Each row below holds a small network's activations on one input, seen along a few directions.
Each table varies a few parts of the input and shows all the possible inputs, shuffled.
A made-up example of a description, with smaller parts first: one of 4 places along a line, together with either a single point or one of 9 places along a line or (one of 3 separate values, together with one of 5 places around a ring).
Shared parts are said once, and a part with two or three values counts as separate values.

Other details of the inputs vary at random and push rows far along three fixed directions, the same in every table; ignore that.

Table:
r1: 22,-53,50,4,-9,-15,43,-50,15,-12,11
r2: -14,-2,-48,15,50,9,-45,28,-22,4,23
r3: -4,-11,-39,6,44,15,-64,29,-32,-5,13
r4: -7,-5,33,-15,36,10,-9,44,30,55,-20
r5: 46,-10,-40,-12,-7,15,13,-66,-30,10,43
r6: -18,42,32,4,-44,-25,28,20,11,-11,-39
r7: -22,-10,25,24,40,-5,-7,36,25,34,-22
r8: -5,-30,-45,-7,-15,2,15,-66,-29,-13,51
r9: -4,-31,-48,-8,-13,10,17,-67,-27,-15,45
r10: 27,-2,-24,-29,4,35,15,-69,-27,0,49
r11: -4,34,47,0,-49,-15,8,20,2,-25,-52
r12: -10,51,-42,-6,-34,-10,-14,14,-37,-41,6
r13: -1,-24,-50,-8,-7,10,18,-73,-26,-12,36
r14: -12,-40,27,2,-21,-5,56,-58,21,16,-1
r15: -19,-25,21,19,39,-21,-5,46,27,25,-8
r16: -6,-56,21,14,75,-4,-30,30,29,41,-21
r17: 14,64,-33,-35,-27,17,-14,24,-35,-27,1
r18: -1,49,-23,-5,-33,9,-34,7,-46,-45,-16
r19: 13,-6,-52,-4,32,15,-53,37,-23,40,22
r20: -10,36,21,-2,-40,-33,31,23,15,-21,-40
r21: 5,6,35,-27,-11,-11,14,44,22,15,-12
r22: 1,41,-22,-8,-39,-7,-36,19,-47,-52,-3
r23: -41,-55,2,12,54,-1,-16,30,35,63,-21
r24: -12,8,-52,1,35,24,-62,25,8,6,27
r25: -7,-2,-41,0,44,7,-68,18,-28,0,-1
r26: -18,24,-42,7,38,33,-62,12,6,18,21
r27: -14,9,-47,1,34,16,-64,25,7,8,34
r28: -6,48,30,-1,-51,3,18,21,41,-20,-33
r29: -5,-51,19,-17,70,6,-19,48,40,65,-2
r30: 0,-29,32,4,-7,-16,55,-59,24,8,2
r31: -27,-23,17,8,29,-34,-7,41,29,31,-12
r32: 10,-30,48,16,3,1,52,-55,17,1,5
r33: 12,-61,27,15,38,-10,50,-60,33,19,16
r34: 0,32,47,6,-42,-7,12,24,1,-25,-45
r35: 19,-36,37,10,7,-9,57,-53,21,-9,4
r36: 2,26,42,5,-40,-6,15,26,3,-29,-47
r37: 1,47,23,-5,-49,-6,19,22,43,-26,-33
r38: 3,39,-27,-9,-37,1,-34,16,-45,-53,-8
r39: 23,62,-36,-11,-49,14,-15,19,-44,-7,-3
r40: 18,-18,-22,7,8,7,12,-63,-34,-31,57
r41: 1,21,32,8,-32,-15,27,34,8,-34,-29
r42: 39,-3,-30,-6,-11,23,10,-71,-35,21,46
r43: 10,-28,22,0,18,-17,-9,55,29,61,-11
r44: -4,31,36,12,-30,-6,27,25,6,-26,-37
r45: 7,-30,37,16,1,-3,57,-51,23,2,3
Description of these inputs: one of 5 places along a line, together with either one of 3 separate values or one of 6 places along a line.
Changing only the place on the line of 5 turns r24 into r26. The same change can be made to r29. Which row results?
Answer: r4
Change only the place on the line of 5 in r6. List by row number the other rows that result.
Answer: r12, r20, r30, r31
Start at r22 and move only the place on the line of 5, one step at a time. The first step leads to r38. Which rows follow, in order?
Answer: r25, r18, r11
Change only the choice among 3 separate values in r37. List by row number the other rows that result.
Answer: r5, r17

Table:
r46: 23,7,24,-11,-31,-10,39,-23,-6,-38,9
r47: -12,-51,13,4,34,-10,15,-36,36,22,26
r48: -6,-29,-25,12,38,3,0,-20,12,10,33
r49: 6,6,-9,-15,-38,7,20,-45,-11,-44,20
r50: 19,2,-16,-4,-38,-4,19,-48,-29,-30,8
r51: -5,15,-53,14,27,24,-22,-32,-29,-7,36
r52: -22,-22,26,12,35,-5,2,2,40,32,-17
r53: 5,49,23,1,-51,-8,8,17,0,-37,-42
r54: -18,21,30,3,-48,-25,31,28,15,-8,-40
r55: -4,19,8,3,27,4,-24,42,-7,5,-20
r56: -3,28,-35,1,-2,4,-49,37,-19,-25,-2
r57: -1,-62,17,5,42,19,14,-67,24,26,20
r58: -22,-5,-9,14,19,-13,-6,36,6,23,-14
r59: -2,-19,13,6,11,-12,-9,29,-3,17,-19
r60: 13,-1,-51,2,22,20,-43,-17,-43,-23,48
r61: 13,35,-11,-22,-25,6,-10,29,4,5,5
r62: 25,40,-19,-20,-32,24,4,-32,-21,-5,23
r63: -21,-24,8,1,13,-5,-7,29,14,24,-25
r64: -6,12,3,14,24,9,-40,38,-8,8,-13
r65: -9,1,9,-1,18,-14,-15,54,-12,15,-22
r66: 25,-21,52,-17,-45,-13,73,-22,38,30,-13
What is each input in this table made of?
Answer: one of 3 separate values, together with either a single point or one of 6 places along a line
